Each row below holds a small network's activations on one input, seen along a few directions.
In each table, some parts of the input vary, and every possible input appears once, in random order.
A made-up example of a description, with smaller parts first: one of 3 separate values, together with either a single point or one of 9 places around a ring or (one of 4 places along a line, together with one of 5 places around a ring).
Shared parts are said once, and a part with two or three values counts as separate values.
In the rows, 128 means zero.

Other details of the inputs shift rows strongly along three fixed directions, in all tables alike. That doesn't count.

A family of inputs:
R1: [143 159 131 131 112 131  94 126 115 166 109 107]
R2: [104 138 171 183 100 103 107 145 110 151 103 122]
R3: [ 85 135 136 161 142  82 140 137  99  99 101  92]
R4: [149 149 148 123 109 118 117 158 113 156 121 125]
R5: [ 88  97 108 130 176 104 154 140  96  47 105  75]
R6: [127 114 103  91 169 116 148 117 127  69 131 111]
R7: [ 85  99 117 154 161 130 140 129 118  60 124 108]
R8: [196 118 116  71 124 163 127 116 168 125 143 159]
R9: [ 94  99 131 137 169 121 160 132 110 104 133 105]
R10: [132 164 146 133  91 105 140 149 116 191 111 129]
R11: [179 127 112  78 128 141 113  95 184 119 147 171]
R12: [135 125  25  51 134  94 178 152 136  87  92  76]
R13: [138 110 129 136 145 166 116 104 149 111 167 182]
R14: [153 186  80  95  90 118 101 137 124 189 109 115]
R15: [104  98 161 167 152 161 125 116 109 115 166 162]
R16: [139 161  46  61 115  79 154 176 119 126  98  86]
R17: [119  90  77 108 144 127 158 120 147  86 126 110]
R18: [143 175 156 125  93  93 120 160 106 185 118 121]
R19: [153 117 141 129 145 154 109 109 149  99 148 163]
R20: [171 169 110  98  74  98 117 152 146 166  99 121]
R21: [ 99 164 179 186 106 110  99 126  82 193 106  96]
R22: [ 86 140 153 188  95 102 117 148 105 165 112 131]
R23: [166 116 100  87 123 162 112 109 182 106 149 170]
R24: [162 177 106 101  58 107 116 159 147 177 108 129]
R25: [179 137  90  74 130 183  96  97 165 134 149 146]
R26: [ 93 127 172 184 120 117 122 122 122 157 127 146]
R27: [113  87 179 165 147 176 124 127 117 119 166 149]
R28: [143 112 138 118 143 172 117 117 138 102 166 166]
R29: [128  96 193 161 135 157 133 106 124 141 152 149]
R30: [136 130 149 140 110 131 131 117 147 164 139 152]
R31: [145 115 157 136 118 136 125 106 149 141 142 145]
R32: [137 123 133 128 153 149 126 100 153 114 157 172]
R33: [ 76 135 131 152 150  90 153 145  87 112 111  97]
R34: [112  86 171 165 132 171 136 122 121 121 148 140]
R35: [ 70 105  84 134 185 111 156 109 103  85  99  51]
Description of these inputs: one of 5 places around a ring, together with either a single point or one of 6 places around a ring.
Q: The inputs of R9 and R18 match in every part but the place on the ring of 5. If R26 is changed in the same way as R9 into R18, which row does it become?
A: R11
Q: Change only the place on the ring of 5 in R7. List by row number the other rows that result.
A: R3, R13, R19, R32
Q: Change only the place on the ring of 6 in R20. List by row number the other rows that result.
A: R2, R4, R5, R8, R19
Q: Start at R24 and move only the place on the ring of 6, one step at a time. The first step leads to R23. Which rows follow, in order?
A: R7, R28, R27, R34

A family of inputs:
R36: [101 110  87 110 173 110 153 114 122  69 111  77]
R37: [ 85 128  99 135 135  89 156 156 103  87 102  88]
R38: [134 168 155 158  98 133  92 136 110 188 132 152]
R39: [147 172 107  93 102  86 135 151 133 140 111 125]
R40: [157 129  64  71 129 128 126 124 154 110 114 107]
R41: [107 132 156 168  95 107 124 157 109 152 112 120]
R42: [148 164 162 124 104 137 118 156  86 200 132 117]
R43: [139 162 131 122 104  93 121 155 119 142 107 128]
R44: [146 165 119 117  92 115 112 134 131 190 118 131]
R45: [151 127 183 149 126 151 109 114 141 153 164 189]
R46: [108 130 133 146 109  87 141 155 110 129  95  97]
R47: [173 159 176 129  90 146  97 126 145 172 155 191]
R48: [103  92  91 118 168 115 154 112 128  82 108  77]
R49: [ 80  95 212 216 128 148 132 120 107 148 151 155]
R50: [164 133 129 111 130 178 101  98 153 141 167 176]
R51: [ 98  96 126 141 146 112 158 132 122  79 110  96]
R52: [161 141  93  82 122 131 124 117 153 125 116 117]
R53: [100  46 193 166 189 184 161 120  95  88 175 133]
R54: [100  96 170 185 125 143 131 130 115 134 141 146]
R55: [176 122  88  71 133 168 116 102 174 114 145 146]
R56: [ 85 137 127 157 123 103 140 136 101 144 100  86]
R57: [140 168  87 102  97 112 124 143 131 156 103 108]
R58: [113 141  98 113 122  92 142 157 118  97 104  97]
R59: [104 137 126 144 104  97 140 160 113 126 100 100]
R60: [126  69 103 112 178 155 140  91 147  67 133 108]
R61: [130 176 138 135  99 116 108 134 115 183 124 134]
R62: [118  84 164 158 162 173 128  84 140 114 156 141]
R63: [104 142  97 114 130  85 155 150 115 107 106 101]
R64: [ 88  90 115 141 151 108 163 132 120  93 117 102]
R65: [114  73 110 115 188 146 154 104 144  57 153 142]
R66: [149 177 101  95 105 102 114 139 126 145 102 107]
R67: [177 128 132 100 132 187  92  93 164 133 171 180]
R68: [143 162  84 102  97 109 121 144 129 160 103 108]
R69: [ 78 119 213 225 118 126 110 148  83 148 134 142]
R70: [149  95 129 108 149 154 144 102 164  98 154 155]
R71: [179 118  86  63 166 158 121  89 173  98 153 153]
R72: [182 127 102  74 148 160 107  97 165 111 148 157]
R73: [135 166  90 103 116 102 113 148 120 135 101 101]
R74: [ 92 132 133 161 127 100 137 156  98 119 113 116]
R75: [ 83  87 165 187 140 144 145 127 113 108 138 131]
R76: [150 154 150 133 117 148  96 114 132 179 150 170]
R77: [161 125 150 122 111 139 122 118 155 154 149 169]
Q: What is each input in this table made of?
A: one of 2 separate values, together with either a single point or (one of 4 places along a line, together with one of 5 places around a ring)
Q: The inputs of R48 and R77 match in every part but the choice among 2 separate values. If R60 is changed in the same way as R48 into R77, which row does it become?
A: R46
Q: Change only the place on the ring of 5 in R62. List by row number the other rows that result.
A: R52, R55, R56, R57
Q: Start at R45 and move only the place on the line of 4, one step at a time. The first step leads to R39. Which rows follow, in order?
A: R70, R77
